Each row below holds a small network's activations on one input, seen along a few directions.
Each table varies a few parts of the input and shows all the possible inputs, shuffled.
A made-up example of a description, with smaller parts first: ring(8) and (point or line(11) or (values(2) and line(6))).
Shared parts are said once, and a part with two or three values counts as separate values.

Rows:
row 1: [ 0.74 -1.39 -1.87  1.45 -0.09 -1.54 -0.84  0.74 -0.97 -1.09  0.70  1.23
  0.82  3.38  1.48]
row 2: [-5.04  3.71 -5.01  2.94 -4.11  4.17  7.65 -0.75  1.40 -3.59 -1.45  2.52
  3.44 -5.66 -2.56]
row 3: [ 3.16 -0.38  2.27 -1.17  0.27 -0.82 -1.00 -0.97 -1.80  0.86  1.23 -0.02
 -2.65  0.75 -0.10]
row 4: [-0.67 -2.30  0.44  0.96  1.03 -1.27 -2.80 -0.65  0.42  0.07  0.02  0.60
  0.33  2.77  1.09]
row 5: [ 2.77 -0.74  3.14 -2.25  0.42 -0.71 -1.03 -1.06 -1.34  0.44  1.10  0.53
 -1.98  1.13 -0.23]
row 6: [ 0.40  5.11 -0.27  1.22 -2.93  4.36  4.36  1.31  2.07 -1.74 -5.17  0.37
  0.92 -5.57 -2.89]
row 7: [ 0.35 -1.79 -1.04  0.39  0.03 -1.47 -0.85  0.64 -0.55 -1.49  0.50  1.69
  1.51  3.80  1.27]
row 8: [ 0.74 -1.89  3.15 -2.07  1.23 -1.17 -1.21 -0.27 -0.47  1.34  0.98 -1.60
 -1.73  0.45  1.22]
row 9: [-0.28 -1.93 -0.37  2.04  0.89 -1.35 -2.78 -0.54 -0.03  0.50  0.20  0.14
 -0.33  2.33  1.27]
row 10: [ 1.14 -1.56  2.28 -1.00  1.09 -1.25 -1.18 -0.18 -0.94  1.79  1.09 -2.11
 -2.37  0.05  1.37]
row 11: [-1.35 -1.99  1.89 -0.61  1.80 -1.44 -2.78 -0.24 -0.38  1.15  0.02 -1.01
 -0.78  1.20  1.37]
row 12: [-1.02  6.79 -5.67 -2.38 -1.31  4.02  5.19  2.10  3.42  0.15  0.62 -0.85
  4.23 -5.39 -4.82]
row 13: [-0.95 -1.65  1.06  0.47  1.67 -1.52 -2.74 -0.15 -0.84  1.60  0.17 -1.47
 -1.41  0.77  1.53]
What do these inputs look like to the network? -> values(3) or (values(2) and line(5))
Which other rows does row 9 become when the line(5) part takes its other values? List them by row number. -> row 1, row 3, row 10, row 13

Rows:
row 14: [ 2.45 -4.92  7.62 -3.04  2.90 -3.40 -4.93 -2.75 -2.74  1.86  1.62 -1.13
 -4.97  3.60  1.68]
row 15: [-6.91 -5.42 -2.60  8.42 -3.25 -0.15  3.41 -4.21 -2.63 -5.32 -3.51  5.37
  0.88  2.80  5.74]
row 16: [-0.69  5.14 -0.39 -2.25 -1.78  2.88  6.41 -0.36 -0.49  1.09  0.18 -1.17
 -0.68 -7.20 -2.21]
row 17: [ 3.94  4.92 -0.05 -0.61 -3.85  4.28  4.50  0.66  0.53 -1.24 -2.41  0.99
  0.74 -4.45 -4.19]
row 18: [-3.43  4.55 -6.41 -1.07 -1.26  1.46  5.03  0.83  1.32 -0.92  2.96  0.14
  3.49 -2.84 -1.55]
row 19: [ 3.60 -3.15  5.36  0.06  2.26 -3.57 -5.20  0.97 -2.75  2.37 -0.69 -4.42
 -5.52  3.11  1.82]
row 20: [-2.92  4.37 -0.30 -1.37 -1.23  4.20  4.33  0.96  0.66  0.97 -1.91 -1.84
  0.05 -8.87 -2.76]
row 21: [-0.14 -5.63  1.44 -1.96  3.21 -4.86 -5.83 -0.96 -1.64  1.38  3.57  0.43
  0.04  7.63  2.49]
row 22: [ 3.06  4.03 -0.79 -1.55 -2.48  3.33  6.57 -0.73  0.27 -0.17  0.50 -0.01
 -0.67 -5.31 -3.69]
row 23: [ 2.30  6.32  0.68 -0.79 -2.28  4.01  3.93  2.30  1.14 -1.84 -5.32  1.82
  1.26 -4.36 -3.60]
row 24: [-5.57  4.16 -5.80  1.35 -0.57  3.44  2.78  1.34  6.39 -0.63 -1.56 -1.42
  5.81 -3.96 -3.05]
row 25: [ 0.26  3.37 -6.75 -0.35 -1.96  1.93  5.24  0.50  2.08 -2.17  3.25  1.37
  3.56 -0.96 -3.03]
row 26: [ 2.26 -4.26 -0.92  1.62  3.33 -4.11 -7.80  1.17  0.28  2.66  3.24  0.17
 -1.67  6.80  3.26]
row 27: [ 0.89 -6.11  2.88 -2.05  3.48 -4.69 -4.87  0.91 -1.39  1.61  4.62  0.33
  1.42  6.64  3.65]
row 28: [ 0.75 -3.85 -0.67  1.23  3.24 -4.61 -6.31  2.59 -1.74  1.55  1.52 -3.26
 -0.28  7.33  2.90]
row 29: [-3.74 -5.12  3.25  7.17 -3.95  0.00  4.56 -5.64 -4.14 -4.23 -5.87  3.89
 -3.26 -2.39  5.17]
row 30: [-2.92  4.57  0.05  0.21 -1.38  4.90  4.24  0.25  4.55  1.62 -4.46 -2.67
  1.72 -8.39 -3.76]
row 31: [ 1.20  4.26 -5.88  0.55 -3.26  2.90  3.18  1.92  2.39 -3.28  0.32  2.42
  5.04 -0.16 -3.47]
row 32: [ 3.98 -3.32  5.44  0.54  3.19 -2.56 -6.69 -1.01 -2.58  2.85  0.40 -2.01
 -5.95  3.33  1.91]
row 33: [ 1.21 -4.55  0.06 -0.60  2.71 -4.77 -7.56 -0.83 -0.82  2.58  2.88  0.96
 -0.83  6.42  2.81]
row 34: [-0.38  5.71 -5.05  0.37 -1.63  2.59  2.59  3.54  3.04 -3.95 -2.55  3.22
  5.57 -0.07 -2.90]
row 35: [-5.59  3.86 -6.29 -0.22 -0.58  2.81  2.87  2.10  2.53 -1.11  0.91 -0.58
  4.21 -4.46 -2.09]
row 36: [ 3.41 -5.30  8.68 -3.97  2.39 -2.69 -3.91 -0.53 -0.53  1.54  2.19 -1.27
 -5.03  2.84  3.37]
row 37: [ 2.98 -3.64  6.44 -1.70  2.75 -3.33 -6.52 -3.02 -3.73  2.79  0.13 -1.34
 -4.94  2.93  1.50]
What do these inputs look like to the network? -> values(2) and (point or line(5) or line(6))
Changing only the values(2) part turns row 30 into row 24. The same change can be made to row 14. Which row results? -> row 21
A walk changes only the line(6) part. It starts at row 23 and steps to row 17. List the rest of the walk in order. -> row 22, row 16, row 20, row 30

Rows:
row 38: [-2.24 -1.83 -1.07  2.38  0.25 -0.86 -0.86 -0.59 -0.28 -0.28 -0.42  0.31
  0.29  1.06  1.71]
row 39: [ 0.49 -1.33  2.17  0.54 -0.55 -0.22  0.10 -1.10 -1.13 -0.84 -1.29  1.01
 -1.23  0.52  1.01]
row 40: [-0.34 -1.00 -2.74  0.79 -0.11 -1.04 -0.34  0.41 -0.05 -1.31  1.40  1.76
  2.12  3.15  0.55]
row 41: [ 2.70  0.34  2.25 -1.38 -0.01 -0.08 -0.12 -0.35 -1.05  0.69  0.45 -0.44
 -2.08 -0.38 -0.38]
row 42: [-1.13 -1.81  2.14  0.40  0.14 -0.39 -0.21 -1.34 -0.74  0.04 -0.85 -0.09
 -1.32 -0.25  1.37]
row 43: [ 1.10 -0.15  2.22 -1.57  0.70 -0.29 -0.41 -0.51 -0.74  1.59  0.89 -1.57
 -2.15 -1.15  0.01]
row 44: [ 2.91  1.16  1.75 -2.21  1.11 -0.12 -2.08  1.29  0.60  1.45  0.35 -1.34
 -0.72  0.36 -1.27]
row 45: [ 1.30  0.76  1.73 -2.44  1.83 -0.34 -2.38  1.19  0.84  2.33  0.80 -2.46
 -0.83 -0.43 -0.84]
row 46: [-2.19  6.68 -4.61  0.35 -3.52  5.25  7.51  1.21  2.97 -2.07 -2.23  0.75
  3.49 -7.14 -4.36]
row 47: [-0.60 -1.42 -1.05  2.51 -0.45 -0.71 -0.51 -0.34 -0.63 -1.17 -0.88  1.32
  0.39  1.87  1.38]
row 48: [-2.00 -1.40 -2.78  0.62  0.60 -1.21 -0.70  0.14  0.23 -0.43  1.79  0.75
  2.04  2.38  0.82]
What do these inputs look like to the network? -> point or (values(2) and line(5))
A walk changes only the line(5) part. It starts at row 40 and steps to row 47. List the rest of the walk in order. -> row 39, row 41, row 44
Which other rows does row 41 become when the values(2) part takes its other values? List them by row number. -> row 43
